[-14  21  24 -72 -21  21] -> Q628
[-15 105   2  84  21  30] -> Q222
[ 27  73  18 -25 -81  -3] -> Q34
[-21 -70  24 -14 -21  42] -> Q501
[-72  24 -14 -21  21  42] -> Q195
which: [-70  24 -14 -21] : Q501
which: [-72  24 -14 -21  21] : Q195
which: [-72  24 -14 -21  21  42] : Q195
which: [-14 -21  21] : Q195
which: [-14  21  24 -72 -21  21] : Q628
which: [21 30] : Q222
which: [105   2] : Q222

[  4 -10 -43 -25  15  35  -7] : Q628
[ 10 -11  40  20 -19  -7 -14] : Q544
[ -7  10  40 -19  20 -11  54] : Q552
[-17 -13  -8  33 -41 -32  23] : Q34
[-10 -21 -59 -31   8  26  70] : Q222
[  2   9  25  28 -17 -24   2] : Q195
[  7  19  -2 -29  24  58 105] : Q715
which: [-17 -24] : Q195
which: [-10 -21 -59] : Q222
which: [ -7  10  40 -19  20 -11] : Q552
which: [2 9] : Q195
which: [-13  -8] : Q34
which: [-8 33] : Q34

